A small network was shown many inputs. Here are its activations along a few directions, one row for each input.
In each table, some parts of the input vary, and every possible input appears once, in random order.
A made-up example of a description, with smaller parts first: line(6) and (point or ring(11) or (values(3) and ring(5))).
Shared parts are said once, and a part with two or three values counts as separate values.

A family of inputs:
R1: -10 -20  88  -5  31   5 -30 -14  72  31  21  10  31
R2:  19  -2 -64  28 -47  33   4   1 -20 -40 -19  11  40
R3: -42 -21  70 -45  45   4 -37 -23  66  -2  12  -5  -3
R4: -37   9  64 -39  49 -25 -30 -21  61  29  -2  -5   6
R5:  53  41 -67  40 -23  16  -5 -10 -27 -36 -21 -14  40
R6:  40  45 -39  43 -26 -20  14  -2 -60 -23   2 -39  15
R7:   2  15 -30  27 -30 -10  40  -3 -73   1  22 -44 -16
R8: -36 -31 -24 -15  18  -5  25  50 -50  45 -20  43 -90
R9: -11 -51  88 -33  31  18 -37 -24  65  10  17   4  16
R10:  -8 -31 -38  20 -46  38  33   7 -43 -40  -9  26   9
R11: -10 -21 -25  28 -42  11  48  -8 -60 -15  13   6 -12
R12:  61  65 -88 -29 -18 -28  -9  57   8  -2 -35   7 -62
R13: -21   2  66 -21  58 -36 -17 -11  60  41  18  -1  26
Question: What do these inputs look like to the network?
Answer: values(2) or ring(5) or ring(6)
Question: A walk changes only the ring(6) part. It starts at R2 and steps to R5. List the rest of the walk in order.
Answer: R6, R7, R11, R10
Question: List by row number the other inputs of the same sort as R12.
Answer: R8

A family of inputs:
R14:  43  42 -56  21 -23 -13  -1  -4 -23 -27   1 -44  21
R15:  58  25 -52  16 -37  15 -12   6 -21 -29 -14 -23  12
R16: -24  -5  24 -45  22  -1 -10 -22  31   3  -5   0  -4
R17: -19 -44  28  39 -25  47  26 -59 -21 -21  24  -8  77
R18:  -6   2  20 -24  34  -9 -15 -11  36  26 -16  11  18
R19:   9   0 -49  21 -41  18   7  25  -5 -36 -27  39  -6
R20: -29 -19  53 -11  25   0 -27  -9  24  -6  11 -11  -8
R21: -11 -29 -50  -5 -18  16  15  31 -41   9  -5  16 -35
R22:   6   4  20 -22  22 -12  -4  -6  41  30   4  14   9
R23:   9  -2  35  -5  19 -14  -4   7  40  32  19  10   4
R24: -18 -18  56 -12  11  -7 -15   2  24   1  24  -8 -11
R25: -14  -3  32 -10  45  -4 -30  -9  30  19 -15   7  20
R26:   7 -18 -40  16 -19   7  27  17 -64  18  -3  -4 -50
R27: -14  -3  27 -41   5  -7   4 -10  36  10   4  -4  -9
R28:   2  -9  47   6  25 -13 -21   6  33  24  18   7   6
R29:   5  49 -56  22 -21 -18  11  11 -35  -7  -2 -28  13
R30:  48  12 -47  22 -42  29   2  12 -11 -41 -23  13   2
R31: -18  -7 -52   5 -21  13  18  31 -21 -20 -16  41 -13
R32: -10  -9  45   3  39  -7 -33  -4  28  15   6   9  13
R33: -10  -9  42 -27   4  -7   1  -2  32   9  26  -3 -15
R34:  13  14 -29  26 -19 -13  47   6 -80   5  -5 -11 -32
R35:   4  39 -38  32 -20 -24  39   3 -61  -6  -2 -12  -9
R36: -33 -11  38 -28  33   4 -24 -19  27  -4  -5  -8  -3
Question: What do these inputs look like to the network?
Answer: point or ring(10) or (values(2) and ring(6))
Question: What sort of input is R17?
Answer: point
Question: Which other rows does R22 become when the values(2) part takes its other values? List them by row number.
Answer: R27

A family of inputs:
R37:  26   7 -48  -4 -25  -5  49   0 -42 -13 -13   7  -7
R38: -85 -57  56 -30  50   9  10  -4  -2  26   9  21 -23
R39:  31   5 -50  31 -28  -5   3  31 -34 -42   9  -7   0
R40: -11 -58  54 -43  16  17 -27  25  55  11   2  47 -50
R41:   9  46   6  -6  34 -21 -45 -31  59 -17 -23 -28  64
R42:   7  -4  67  14  -5  -8  11 -49  15  18  52 -54  47
R43: -24  35   7 -48  62 -56 -43  16  54  25 -31  -1 -31
R44: -43 -26  55   9   2   1  19 -55   3  12  46 -35  62
R45:  26  -9  -6  70  33 -16  11  47   8  90 -11  82  48
R46:   5  10 -40  -6 -34  11  39   7 -50   3 -27  -3 -10
R47: -60 -43  60  10  18  38   6 -51   2 -14  15  -2  65
R48:   1  49  37 -32  61 -66 -35   7  18  42   6 -19 -36
R49:  -1  28 -50  38 -33   0  13  15 -32 -26   4  12 -31
R50: -63 -70  66 -29  43  14 -21   7  17   6 -17  51 -37
R51:  27 -12  22 -20 -18  37 -36 -15  93 -24  -1  22  48
R52:  14  28  -7 -26   9  14 -38 -16  90 -21 -12  -2  64
R53:  18  -3 -45  -2 -27  21  18   5 -52   4 -25 -18   1
R54: -37 -56  69  12  12  44 -22 -40  24 -34  -9  29  54
R55:  29  61  37   6  37 -35 -37 -37  22   2  13 -44  49
R56:  -7  22 -36   8 -46   1  40  22 -44 -11 -20   6 -16
R57:   7  15  73 -20  49 -41 -12   8  17  44  18 -27 -55
R58:  -5  28 -48  22 -33   1  36  -2 -37 -11  -8  18 -36
R59:  21   1 -57  31 -13  22 -11  -4 -42  -9  -4 -14 -17
R60:  17  21 -45  27 -37 -17  25  31 -30 -41   5   9  -8
R61:  18 -44  56  -1 -15  48 -29 -23  61 -30   8  25  42
R62:  20   2 -57  12 -13  22  14 -20 -46   4 -14  -5 -18
R63:  -3 -25  21 -63  13   7 -34  31  86  17  -4  46 -46
R64: -18  16  -5 -68  39 -19 -34  30  83  21 -18  23 -30
R65:  40  -5 -52   0 -18   6  27  -4 -44 -12 -12  -8   5
R66:  12  12 -55  42 -24  11 -10  14 -36 -25   7  -4 -23
R67:   7  14 -53   8 -20  12  36 -16 -43   3 -15  10 -30
R68:  41  -6 -53  19 -18   6   3  11 -40 -26  -3 -18   7
R69:  19  -4 -44  16 -28  22  -7  19 -49  -9 -16 -27   4
R70:  14  20 -43  10 -37 -16  48  16 -35 -27  -6  15 -13
R71:   9   7 -42  27 -38  11  -6  37 -42 -24  -6 -16  -3
R72:  38  27  73  20  18  -9 -15 -41  20  -1  22 -51  39
R73: -69 -39  52 -30  33 -25  25  -9  -1  52  41 -11 -24
R74: -21 -17  64 -26  27 -37  13   0  12  61  48 -30 -44
R75:  -4  23 -37  23 -47   0  17  37 -39 -24  -9   0  -9
Question: What do these inputs look like to the network?
Answer: point or (values(3) and ring(6)) or (values(2) and ring(10))
Question: Which other rows does R43 become when the ring(10) part takes its other values? List them by row number.
Answer: R38, R40, R48, R50, R57, R63, R64, R73, R74
Question: Which other rows does R70 become when the ring(6) part takes its other values? List them by row number.
Answer: R37, R39, R60, R65, R68
Question: Which other rows does R60 become when the values(3) part takes its other values? List them by row number.
Answer: R49, R75
Question: A walk changes only the ring(10) part. It starts at R44 and steps to R42. List the rest of the walk in order.
Answer: R72, R55, R41, R52, R51, R61, R54, R47

A family of inputs:
R76: -27 -30  16 -12  -9  15  28 -12  10  14   9  20   5
R77:   2 -43  23   1 -20  17   4   7  -3  -6  20   7 -11
R78:  24  26 -52  45 -35   7  24  -9 -58 -24  -2 -22  26
R79:   5 -10   0   9  16   7 -14  20  20   8 -20  41  14
R80:  25  20  10  -4   3 -19  -1  13  35  11   7  10  -3
R81:  43  40 -68   5 -43 -16  17  16 -27 -25  -7 -13 -12
R82: -14 -35  24 -15 -12  25   1 -16  -2 -19   5  -3 -16
R83: -30   5   6 -11  29 -22  14   2  -4  43   2   7 -20
R84: -35 -26  23 -24 -13  18  14 -17   6 -13   7  -1  -2
R85:   9 -16 -52  17 -56  18  43  10 -56 -31  -7   4 -16
R86:   6 -15   0   9   6  15 -32  19  22  -9  -5  20   2
R87:  -5  -8  -2 -11  14  18 -38  -1  19 -21 -23  12  -1
R88:  10   4  24  33   6  -2   3 -12  -2  13  11   1  36
R89: -12   8  24   2  13   1  -2 -34   0  -6   6 -33  44
R90:   7  24   2 -22   9 -20   6  -5  44  15   6   1   6
R91:  -3   5  17  14  16  -3  11 -29   3  21   8 -11  51
R92: -18  -1  14 -15  22 -14 -14   0 -16   5   1 -15 -41
R93:   2  25   8 -36   1 -20 -11  -7  37 -11  -1 -20  -1
R94:  39  13   8  -8  -4 -11 -21  16  31   4  12 -12  -9
R95: -16  -8  -8  -8  19   2  -8   3  29   8 -19  32  21
R96: -28   0  -2 -18  13  11 -23  -3  28 -16 -22  12  12
R97:  23  19  10 -27   6  -8 -22  -7  32 -17   3 -21 -13
R98:  -5  -6  14   7  16 -13 -10  20 -12  23  13  -5 -37
R99:   3  22 -61  18 -17 -12  29  22 -68   0  -6  -8 -39
R100:  -5  -1  14   5  26 -21   7  21 -15  42   0  16 -25
R101: -34   5  14 -25  30 -17   2  -2  -9  19  -2 -16 -23
R102:  -1   6  25  14   6   8 -18 -33  -3 -18  11 -30  24
R103:  23  -5  23  30   2   6 -15  -9  -6   5  18 -22  31
R104:  -8 -32  24   6 -15  14  21   5   2   9  10  29  -5
R105:  20  12 -78  21 -29  17   4  23 -38 -27 -35  19   2
Question: What do these inputs look like to the network?
Answer: values(5) and (point or ring(5))
Question: Changing only the values(5) part turns R86 into R98. The same change can be made to R79. Which row results?
Answer: R100
Question: Which other rows agree with R81 in the values(5) part? List them by row number.
Answer: R80, R90, R93, R94, R97
Question: Which other rows does R102 become when the ring(5) part takes its other values? List them by row number.
Answer: R88, R89, R91, R103

A family of inputs:
R106: -31 -12 -16   4 -20   1  45 -11 -65  -6  13 -15 -30
R107:  41  59 -20   6  -2 -34 -15  -6   5  -6   9 -49  19
R108:   0  -6 -43 -33  -7  -4   9  47  -6   7 -25  36 -68
R109:  -5 -23  -7  45 -29  16  47 -11 -70   6  14  -4  18
R110: -33 -35 -22  -7 -14   8  24  27 -50   0   0  22 -73
R111:  16  35 -55 -14  13 -29 -12  51  11  28 -32  27 -40
R112:  22   3 -21  29 -39  34  -7 -14   1 -56 -13   0  59
R113:  41  66 -32   2  26 -44 -17  15   8  20 -15 -13 -11
R114: -38 -27  90 -28  45   0 -25 -17  63  25  17   6  14
R115: -36 -33  86 -31  45  -1 -27 -25  60  28  13   4  12
R116:  12 -27 -22  56 -39  38  27 -12 -38 -22   8  18  47
R117:  44  34 -24   1 -28  18 -25 -25  19 -49  -9 -37  40
R118: -32 -34  87 -30  49  -3 -24 -19  62  25  19   6  14
Question: What do these inputs look like to the network?
Answer: values(3) or ring(10)
Question: List by row number the other inputs of the same sort as R108.
Answer: R106, R107, R109, R110, R111, R112, R113, R116, R117
